arr =
array([[ -2,   5,  -2,   3,  -2,   4,  -3,  -1,   2,   5,   3,   0,   0,
          1],
       [ 43, -44,  43, -42,  44, -43,  44,  39, -39, -44, -41, -37, -32,
        -32],
       [ 47, -48,  48, -45,  47, -46,  48,  41, -42, -48, -44, -41, -33,
        -35],
       [ 12, -16,  11, -13,  12, -14,  12,   8, -13, -15, -14, -10, -10,
        -11]])
Rows and columns are counted from 0.
(0, 0) => -2
(0, 5) => 4
(3, 11) => -10
(3, 13) => -11
(3, 8) => -13
(2, 0) => 47
(0, 6) => -3
(3, 5) => -14
(1, 1) => -44
(2, 13) => -35
(1, 2) => 43
(3, 3) => -13
(0, 2) => -2
(0, 11) => 0
(0, 8) => 2
(3, 0) => 12
(2, 2) => 48
(3, 7) => 8
(2, 12) => -33
(1, 7) => 39
(3, 10) => -14
(1, 12) => -32
(2, 9) => -48
(0, 3) => 3
(1, 0) => 43
(0, 10) => 3
(1, 3) => -42
(2, 4) => 47
(1, 6) => 44
(2, 3) => -45
(0, 4) => -2
(3, 12) => -10
(0, 12) => 0

grid =
array([[237, 233, 706, 641, 782, 672, 233, 239, 213, 244,  46, 574, 318,
        659, 705, 241],
       [696, 692, 149, 102, 419, 176, 702, 679, 708, 695, 550, 203, 690,
        204, 159, 699],
       [213, 216, 686, 697, 722, 690, 213, 215, 214, 217,  96, 648, 224,
        641, 683, 221],
       [213, 232, 688, 753, 142, 689, 215, 232, 267, 212, 812, 734, 108,
        682, 692, 218],
       [638, 606, 246, 158, 775, 226, 643, 616, 550, 633,  43, 157, 771,
        263, 252, 638],
       [238, 272, 716, 758, 124, 697, 232, 292, 308, 247, 820, 754, 142,
        689, 724, 252],
       [181, 184, 712, 742, 675, 682, 181, 201, 162, 187, 101, 640, 218,
        668, 710, 193],
       [606, 592, 134, 121, 147, 173, 605, 578, 610, 604, 741, 200, 540,
        183, 133, 598],
       [678, 647, 256, 141, 778, 236, 674, 650, 593, 673,  33, 148, 787,
        268, 247, 670],
       [171, 173, 609, 696, 156, 622, 162, 196, 191, 163, 799, 681,  74,
        616, 621, 162]])
Rows and columns are counted from 0.
row 0 col 0: 237
row 6 col 10: 101
row 3 col 6: 215
row 0 col 14: 705
row 3 col 12: 108
row 8 col 14: 247
row 6 col 14: 710
row 5 col 13: 689
row 4 col 9: 633
row 4 col 13: 263
row 6 col 8: 162
row 4 col 14: 252
row 3 col 0: 213
row 0 col 15: 241
row 9 col 9: 163
row 0 col 13: 659
row 3 col 4: 142
row 9 col 15: 162
row 3 col 8: 267
row 9 col 5: 622
row 1 col 14: 159
row 2 col 14: 683
row 2 col 0: 213
row 6 col 13: 668
row 0 col 4: 782
row 6 col 7: 201
row 5 col 1: 272
row 3 col 1: 232
row 5 col 4: 124
row 9 col 0: 171
row 2 col 10: 96
row 1 col 13: 204
row 0 col 2: 706
row 8 col 0: 678
row 2 col 6: 213
row 7 col 3: 121
row 5 col 10: 820

A =
[[ 140.731  -65.586  -99.379 -169.499 -176.260  144.805]
 [ 169.947   20.599  -74.617 -170.691 -163.691  150.445]
 [ 172.105    8.645  -36.070 -154.007 -144.030  130.447]
 [ 163.361    2.594  -76.883 -170.099 -166.861  151.142]
 [ 167.669  173.351   91.379  -14.280  156.653   98.517]
 [ 162.671   24.072  -91.642 -162.671 -142.536  147.661]
 [ 176.608  177.712  166.419   97.105  171.025   17.822]
 [ 166.216  137.971   26.736  -95.171    2.371   99.249]
 [ 172.261    0.278  -46.548 -159.373 -149.569  131.003]
 [ 161.454   25.003  -47.951 -149.504 -122.399  133.634]
 [ 176.594  177.138  175.909  121.442  165.371   27.219]
 [ 160.358  -24.629  -75.657 -171.242 -172.316  147.547]
 [ 168.071  173.437  138.603  102.338  164.362   24.689]
 [ 151.211  162.684   84.418  -75.175   94.403   97.071]]
A[-14,-6] = 140.731
A[3,-2] = -166.861
A[8,2] = -46.548
A[4,-6] = 167.669
A[5,-6] = 162.671
A[-4,2] = 175.909
A[-6] = [172.261, 0.278, -46.548, -159.373, -149.569, 131.003]
A[:, -5] = [-65.586, 20.599, 8.645, 2.594, 173.351, 24.072, 177.712, 137.971, 0.278, 25.003, 177.138, -24.629, 173.437, 162.684]
A[-6,0] = 172.261
A[6,-2] = 171.025
A[-11] = [163.361, 2.594, -76.883, -170.099, -166.861, 151.142]
A[6,2] = 166.419
A[1,-6] = 169.947
A[:, 3] = [-169.499, -170.691, -154.007, -170.099, -14.280, -162.671, 97.105, -95.171, -159.373, -149.504, 121.442, -171.242, 102.338, -75.175]
A[-2,-1] = 24.689
A[:, -1] = [144.805, 150.445, 130.447, 151.142, 98.517, 147.661, 17.822, 99.249, 131.003, 133.634, 27.219, 147.547, 24.689, 97.071]
A[11,0] = 160.358
A[8,4] = -149.569
A[-7,-1] = 99.249
A[6,-5] = 177.712
A[-10,-3] = -14.280
A[-1,-2] = 94.403
A[11,-5] = -24.629
A[-7,-4] = 26.736
A[-13,4] = -163.691
A[0,-2] = -176.260
A[-4,5] = 27.219
A[-14,-3] = -169.499
A[1,-1] = 150.445
A[0,1] = -65.586
A[3,-4] = -76.883
A[-5,-2] = -122.399
A[-6,3] = -159.373
A[5,-2] = -142.536

M =
[[ 30  37  31  22  28  16  29  35 -10  15  31  23  12  11 -13]
 [ -1  36  34 -26  38 -33 -32  12  17  35  27  28 -32 -31 -27]
 [-28 -33 -30  14 -26 -10  -7 -10  27 -29 -36 -34 -22  -6  20]
 [-16  -3  11  34   6  11  21  34  36  -4 -20  -1  12  20  37]
 [ 16   2   2 -31   2  -7   2 -33 -28  -7  18 -13 -28 -26 -32]
 [ 28  32  18   0  10  11  16  14 -33  -4  29   6  15   9 -28]
 [-17  29  36 -14  34 -35 -33  20  33  36   7  30 -34 -33 -12]
 [ 28 -32 -36   2 -33  34  26 -38 -31 -33  -9 -37  33  30   3]
 [-11 -14  20 -33  26 -35 -34 -28  16  30  -2  20 -35 -36 -17]
 [  5 -17 -13 -39  -2 -17 -35 -36 -27  16   7  18   3 -13 -24]
 [-28 -14  13  30   2  -7 -14  34  37   1 -20  -4 -16  -4  36]]
M[0, -15]	30
M[:, -14]	[37, 36, -33, -3, 2, 32, 29, -32, -14, -17, -14]
M[-2, -5]	7
M[:, 3]	[22, -26, 14, 34, -31, 0, -14, 2, -33, -39, 30]
M[10, 5]	-7
M[5, -1]	-28
M[-9]	[-28, -33, -30, 14, -26, -10, -7, -10, 27, -29, -36, -34, -22, -6, 20]
M[4, 9]	-7
M[-4, -2]	30
M[:, -9]	[29, -32, -7, 21, 2, 16, -33, 26, -34, -35, -14]
M[-11, 12]	12
M[-11, -7]	-10
M[-10, 4]	38
M[5, 5]	11
M[-11]	[30, 37, 31, 22, 28, 16, 29, 35, -10, 15, 31, 23, 12, 11, -13]
M[-10, 12]	-32
M[8, 7]	-28
M[-10, 5]	-33
M[-3, -3]	-35
M[-10]	[-1, 36, 34, -26, 38, -33, -32, 12, 17, 35, 27, 28, -32, -31, -27]
M[-5, 12]	-34
M[-6, -6]	-4
M[3, -7]	36
M[:, 12]	[12, -32, -22, 12, -28, 15, -34, 33, -35, 3, -16]
M[0, 9]	15
M[-5, -13]	36
M[1, -1]	-27
M[2, 7]	-10
M[5, 6]	16
M[1, 6]	-32
M[0, 14]	-13
M[4, 3]	-31
M[7, 6]	26
M[-10, -13]	34
M[6, -6]	36
M[-1, 2]	13
M[7, -15]	28
M[10, 13]	-4

B =
[[-15  -4 -37 -29 -24   0  11]
 [ 13   6   8  -1  -2 -10   4]
 [  6  -7 -13 -21  -9  -1   9]
 [-22  -9   7 -13 -19  -8  -5]
 [ -9  10 -20 -12 -20  -9   7]
 [ 18  -6 -26  -3   3  -5  -3]
 [-33  -8 -26 -25 -29 -11   6]
 [-43  -3   4 -34 -41 -11  11]
 [-42   7   6 -27 -41  -8   8]
 [-32   1  12 -31 -33  -2  13]
 [-42   2  10 -26 -32 -12  17]
 [-33   0   7 -15 -18  -8  17]
 [-17   0 -15  -7  -4   2  12]
 [ -2 -10 -29  -2  -3   0 -11]
 [-24  10  17 -21 -33  -7   5]]
B[-15, 0]	-15
B[10]	[-42, 2, 10, -26, -32, -12, 17]
B[12, 5]	2
B[-4, 3]	-15
B[-10]	[18, -6, -26, -3, 3, -5, -3]
B[-3, -1]	12
B[-12]	[-22, -9, 7, -13, -19, -8, -5]
B[3, -1]	-5
B[-7, 0]	-42
B[9, -3]	-33
B[-13]	[6, -7, -13, -21, -9, -1, 9]
B[0, 5]	0
B[13, -1]	-11
B[-14, -4]	-1
B[-8, -7]	-43
B[:, -2]	[0, -10, -1, -8, -9, -5, -11, -11, -8, -2, -12, -8, 2, 0, -7]
B[10, 0]	-42
B[-11]	[-9, 10, -20, -12, -20, -9, 7]
B[8]	[-42, 7, 6, -27, -41, -8, 8]
B[-6]	[-32, 1, 12, -31, -33, -2, 13]
B[-14]	[13, 6, 8, -1, -2, -10, 4]
B[-3, 2]	-15
B[-13, 4]	-9
B[-10, 3]	-3
B[-9, -7]	-33
B[-4, 4]	-18
B[9, -5]	12
B[-2, -2]	0
B[:, 2]	[-37, 8, -13, 7, -20, -26, -26, 4, 6, 12, 10, 7, -15, -29, 17]
B[-10, -1]	-3
B[14, 0]	-24
B[3, 0]	-22
B[0, 3]	-29
B[10, 2]	10
B[4, -3]	-20

W = -48	-42	-46	33	0	6	-20	11	2	19	6	5	-41
W[0]	-48
W[5]	6
W[12]	-41
W[3]	33
W[10]	6
